Here are a small network's activations along a few directions, averaged over the inputs that share one value of a field.
Related values have similar rows: they may be neighbours, one step apart, or belong to one group.
In the rows, zero is written as 500.
Strong random noise was added to every row along 4 fixed directions; ignore it. To show where, here is one row again and again, with new noise each time:
[546 646 556 640 484 423 511 569 607 495 448 534 596 487 390 514 503]
[610 588 467 586 464 501 501 558 539 474 477 556 562 563 487 482 502]
[457 688 698 692 517 259 542 614 718 540 392 478 581 365 200 576 475]
[596 438 352 370 474 437 497 422 468 322 515 510 482 401 652 278 543]
[710 443 320 430 460 458 511 553 441 443 491 498 388 568 588 364 510]
[627 405 486 432 494 215 570 646 574 509 416 404 263 435 314 459 425]


Field C:
c16: [406 616 605 467 635 491 436 406 511 439 512 538 544 375 566 486 640]
c19: [525 591 462 511 467 598 520 522 596 484 457 544 536 615 586 598 436]
c12: [330 389 605 448 505 464 519 392 410 473 566 496 485 402 458 480 543]
c17: [481 856 478 838 591 373 498 513 588 611 453 539 723 512 519 417 673]
c20: [553 630 578 654 467 397 598 646 587 594 489 495 454 508 268 520 542]
c2: [420 410 512 446 420 408 546 459 500 456 565 383 497 309 507 447 617]
c18: [567 386 506 456 449 592 476 521 360 538 421 394 378 572 484 509 445]
c8: [583 501 492 428 599 542 454 524 497 567 475 320 420 439 510 487 553]
c11: [488 578 528 597 453 437 495 526 568 559 434 404 595 377 486 348 567]
c22: [464 602 471 609 624 374 569 543 629 628 424 501 433 534 325 620 376]
c7: [517 655 703 655 466 388 558 611 682 584 406 529 620 528 290 639 467]
c15: [450 663 549 553 528 348 488 384 360 547 525 468 587 379 451 423 579]
c13: [550 505 439 313 495 406 453 432 339 470 424 384 332 345 532 433 539]
c23: [264 549 692 478 514 474 498 523 757 550 387 439 602 252 320 626 444]
c21: [343 383 586 418 450 445 581 412 646 435 593 606 523 469 428 570 502]
c14: [498 300 419 379 580 441 440 496 353 421 499 435 360 458 650 288 522]
c10: [511 651 478 699 482 436 495 530 386 667 496 345 562 430 449 520 613]
c24: [508 427 512 448 658 378 514 603 463 628 437 352 269 447 496 485 562]
c9: [399 526 487 631 561 576 481 609 627 598 461 499 552 642 452 626 413]
c4: [510 452 462 415 487 389 516 524 408 636 519 404 378 531 378 661 423]
c6: [568 641 605 607 576 509 418 484 371 564 498 552 490 551 551 532 512]
c1: [535 563 533 440 576 444 465 565 502 559 491 456 404 337 484 600 589]
c5: [318 327 571 500 454 424 599 499 563 503 549 495 430 489 337 521 447]
c3: [308 315 486 380 520 574 470 292 548 256 600 564 661 398 649 308 414]
Each value of C is a pair of two hidden parts, and every pair occurs once (8 first parts, 3 second parts).
c12 and c14 share the first part; c12 and c21 share the second. Which value has the first part of c21 and the second part of c14?
> c17
c4 and c13 share the first part; c4 and c10 share the second. Which value has the first part of c10 and the second part of c13?
> c18
c16 and c6 share the first part; c16 and c19 share the second. Which value has the first part of c19 and the second part of c6?
> c7
c2 and c11 share the first part; c2 and c5 share the second. Which value has the first part of c5 and the second part of c11?
> c3

Field G:
g3: [567 871 523 556 460 707 508 263 639 268 563 636 822 364 724 325 677]
g12: [459 384 642 210 560 244 511 443 649 291 407 529 369 187 388 540 350]
g13: [554 480 345 395 738 191 490 533 495 655 299 169  77 280 484 351 568]
g7: [663 575 322 684 355 506 573 622 579 480 449 489 502 712 560 347 571]
g8: [486 306 267 169 566 717 430 476 303 454 623 296 355 439 833 318 563]
g1: [484 290  94 415 501 660 518 447 428 388 650 713 613 736 908 314 522]
g2: [527 394 495 263 706 281 456 421 613 367 371 348 297 217 572 391 511]
g11: [747 903 326 754 467 285 473 502 446 484 393 460 818 302 657 143 782]
g6: [192 608 702 495 573 422 410 155 318 300 557 630 722 268 526 405 626]
g10: [504 507 619 561 505 373 555 597 362 695 455 295 284 326 241 543 643]
g4: [339 337 516 521 482 396 557 408 595 412 602 584 630 485 610 275 468]
g5: [506 393 368 337 361 691 431 279 173 373 715 682 583 575 748 462 554]
g9: [233 432 490 342 444 681 396 174 427 350 634 381 765 205 694 370 592]
G is arranged as a line.
A walk along G starts at g6 and steps to its neighbour g5. Put g7, g2, g10, g9 in the order it reaches them.
> g10, g9, g2, g7
Which values are neighbours of g1? Give them in the order they are listed.
> g4
Which values are neighbours of g3? Give them in the order they are listed.
> g12, g11

Field E:
e11: [526 368 481 386 578 537 512 591 541 528 460 476 319 586 434 624 355]
e2: [608 668 411 472 529 346 497 455 562 400 489 437 632 274 658 233 695]
e3: [436  89 386 177 505 583 485 474 390 373 598 436 297 491 599 444 417]
e7: [452 284 466 471 431 441 636 582 632 508 576 595 368 668 365 615 352]
e4: [544 439 428 427 393 820 433 405 287 517 637 599 615 646 702 525 512]
e6: [436 531 485 585 470 637 459 431 420 521 501 451 603 416 581 488 634]
e12: [259 634 657 586 663 333 482 476 636 561 424 346 523 284 343 523 511]
e13: [712 467 436 478 459 454 506 624 296 661 535 451 273 670 434 589 501]
e9: [650 424 386 556 399 618 516 546 459 425 496 580 506 762 558 461 430]
e1: [612 549 377 394 527 564 441 442 473 442 448 503 445 501 714 384 563]
e5: [587 679 626 621 518 335 560 681 685 618 351 449 451 464 250 647 472]
e8: [454 393 736 457 477 545 482 478 431 504 543 654 480 568 372 679 330]
e10: [555 629 463 768 423 558 532 600 542 606 483 609 604 773 450 567 446]
E is arranged as a line.
A walk along E starts at e7 and steps to its neighbour e10. Put e4, e6, e1, e5 in the order it reaches them.
> e5, e1, e6, e4
Which values are neighbours of e12? Give them in the order they are listed.
> e11, e3
Which values are neighbours of e8? Give them in the order they are listed.
> e13
